Each row below holds a small network's activations on one input, seen along a few directions.
In each table, some parts of the input vary, and every possible input appears once, in random order.
A made-up example of a description, with smaller parts first: values(3) and (point or line(11) or (line(4) and ring(8))).
Shared parts are said once, and a part with two or three values counts as separate values.
In the rows, zero is written as 128.

Other details of the inputs shift rows strongly along two fixed directions, in all tables alike. That doesn't count.

A family of inputs:
r1: [135  95 122 144 129 166 147 147 107 125 132 145 147]
r2: [143  87 145 173 119 140 151 129  88 117 135 133 180]
r3: [123 139  76 102 126 145 140 175 149 132 123 156  80]
r4: [143  96 145 169 126 134 146 126  92 115 142 133 170]
r5: [134 146 147 108 138 119 105 106 152 125 114 119 111]
r6: [146 117 187 151  96  89 105  65 141 105 102  86 170]
r7: [142 107  86 125  94 146 147 170 131 123 106 152 109]
r8: [154  89  94 164 102 136 167 195  80 134 116 167 158]
r9: [159 104 192 187 107  74 125  86  94 115 114 100 215]
r10: [112 159  83  79 127 137 128 146 176 126 126 140  50]
r11: [ 97 162 187 154 101  34 123  39 157  99 135  55 158]
r12: [ 83 195 140  80 184 107  80  98 145 169 151 102  99]
r13: [150 139  99  90 156 158 119 166 138 140 114 163  87]
r14: [181  68 104 141 109 177 139 199  88 143  89 178 155]
r15: [145  84 105 132 111 190 141 157 124 117 121 154 126]
r16: [139  81 145 171 108 150 146 127 100 118 125 127 179]
r17: [ 54 175 186 150 127  29 106  42 125 143 156  49 179]
r18: [113 132 132 106 133 155 121 103 162 115 139 119  97]
r19: [130 201 118  56 180 123  97 117 179 129 142 134  33]
r20: [147 116  89 143 117 126 158 184 101 131 128 161 123]
r21: [ 55 196 108  62 199 153  97 111 158 166 178 116  60]
Each input here is: values(3) and (point or line(6)).
- Changing only the values(3) part turns r13 into r1. The same change can be made to r14. Which row results? => r18
- A walk changes only the line(6) part. It starts at r20 and steps to r8. List the rest of the walk in order. => r11, r3, r10, r7

A family of inputs:
r22: [111 164  66  72 159 157 119 185 144 158 129 167  54]
r23: [118 156  98  88 153 140 115 154 141 152 126 143  88]
r24: [134 138  69  78 145 184 131 180 156 135 118 173  55]
r25: [121  98 172 173 109 111 126  88 102 123 132  94 195]
r26: [162  92 102 140 120 163 151 176 108 126 113 166 137]
r27: [100 173 106  80 169 152 118 123 168 126 157 130  59]
r28: [115 101 166 176 104 109 134  92 107 116 134  95 198]
r29: [153 111 144 158  92  96 142 116 125 104 115 117 151]
r30: [156  79 141 176 117 144 139 151  68 139 123 143 195]
r31: [160  76 120 144 113 169 136 162 108 129 107 158 151]
r32: [155  87 143 174  72 101 146 124 110 110 103 116 183]
r33: [105 187 102  79 166 116 112 133 159 141 142 133  59]
r34: [109 144 135 131 134 116 133 107 126 126 146 113 127]
r35: [ 98 185 185 122 120  50 113  26 186  92 142  61 107]
r36: [148 109 164 147 117 123 124  98 128 108 123 118 154]
r37: [139 102 114 146 101 133 149 155 118 123 110 140 140]
r38: [116 158 114  82 157 142 107 135 147 149 132 136  87]
r39: [128 116 143 144 134 135 128 115 110 128 141 123 148]
r40: [141 149 115  92 143 146 116 129 165 111 125 138  71]
r41: [121 150 173 122 115  92 106  58 172  97 121  79 126]
r42: [ 88 165 131 108 138  95 117 101 156 133 146 103 105]
r43: [ 73 181 176 119 130  69 107  33 171 116 155  58 120]
r44: [149 104 125 154 126 128 138 164  84 146 119 150 167]
r45: [131 123  89 100 154 182 125 179 120 154 127 161  99]
r46: [168  79  93 144 133 179 147 212  65 158 112 191 159]
r47: [130  99 143 179 108  97 147 131  83 129 129 122 193]
- Describe the family of inputs behind these rows. => values(2) and (line(5) or ring(8))
- Changing only the values(2) part turns r34 into r43. The same change can be made to r40. Which row results? => r41

A family of inputs:
r48: [130 124 105 122 101 124 128 148 135 133 110 133 117]
r49: [146  82 140 189  79 100 157 143  89 122 103 126 202]
r50: [147  97 111 122 124 178 131 156 129 126 112 154 125]
r51: [111 140 104 131 123 118 149 139 126 125 146 129 111]
r52: [115 172 111  63 162 163 107 114 186 121 139 134  38]
r53: [ 96 152 174 149 138  81 116  66 118 129 158  79 164]
r54: [142 111  79 112 154 183 139 210  91 165 125 185 112]
r55: [135 107 162 165 118 106 125 117  88 141 117 114 194]
r56: [114 160 140  94 151 137 115  89 172 112 145 112  77]
r57: [125  97 167 179 112 121 143  88 107 104 145 101 189]
r58: [148  77 106 151 125 181 154 171  96 124 131 165 148]
r59: [170 139 198 144 127  78 111  55 147  85 123  96 143]
r60: [100 165 147 122 121  75 127  84 164 113 134  93 113]
r61: [177 141 126 114 158 123 116 157 111 137 116 159 115]
r62: [108 161 132 103 161 122 113 119 142 144 139 121 109]
r63: [167  45 153 189  78 149 140 136  79 121  99 130 218]
r64: [135 103 160 163 111 108 118 117  92 142 113 112 194]
r65: [128 107 165 162 117 121 134  87 118 106 142 105 164]
r66: [161  70  75 118 119 217 140 209 109 141 102 189 120]
r67: [126 128 137 146 100  93 137 115 126 120 117 113 146]
r68: [105 142 122 141 118 100 145 118 132 117 145 113 128]
r69: [103 149 177 147 136  77 112  67 121 129 151  83 162]
r70: [104 171 118  93 125 102 115 108 180 121 124 110  79]
r71: [126 130 109 108 145 150 114 156 123 153 118 145 122]
r72: [129 130 132 112 137 152 123 116 153 116 126 129 107]
r73: [ 92 171 126 103 168 123 115 111 142 142 160 114  99]
r74: [ 97 169 129 100 166 120 110 111 145 141 153 118  98]
r75: [130 117 120 121 130 142 113 149 114 153 113 136 145]
r76: [123 129 161 134 131 124 127  86 147 107 135 104 136]
r77: [140 104 108 124 127 156 119 170  98 159 111 151 145]
r78: [129 110 120 138 135 163 144 134 115 119 147 137 128]
r79: [ 99 167 114 107 135 103 131 116 161 120 146 119  82]
r80: [197 116  71 115 131 150 152 222 108 130 102 202  89]
r81: [146  83 140 191  82  98 161 142  83 122 115 126 199]
r82: [108 162 168 102 132 111  97  49 184 104 134  81  98]
r83: [104 171  83  84 145 131 132 146 161 130 149 145  48]
r84: [130 129  94 114 111 134 134 160 137 133 113 145 103]
r85: [125 139  67  84 124 157 129 182 156 141 114 160  67]
r86: [127 124 141 137 135 121 120 130 109 144 120 127 159]
- Describe the family of inputs behind these rows. => values(3) and (point or (values(2) and line(6)))
- A walk changes only the line(6) part. It starts at r85 and steps to r70. List the rest of the walk in order. => r49, r60, r79, r68
- List by row number the other rows that have the values(3) part in common with r73. => r53, r54, r55, r61, r62, r64, r69, r71, r74, r75, r77, r86
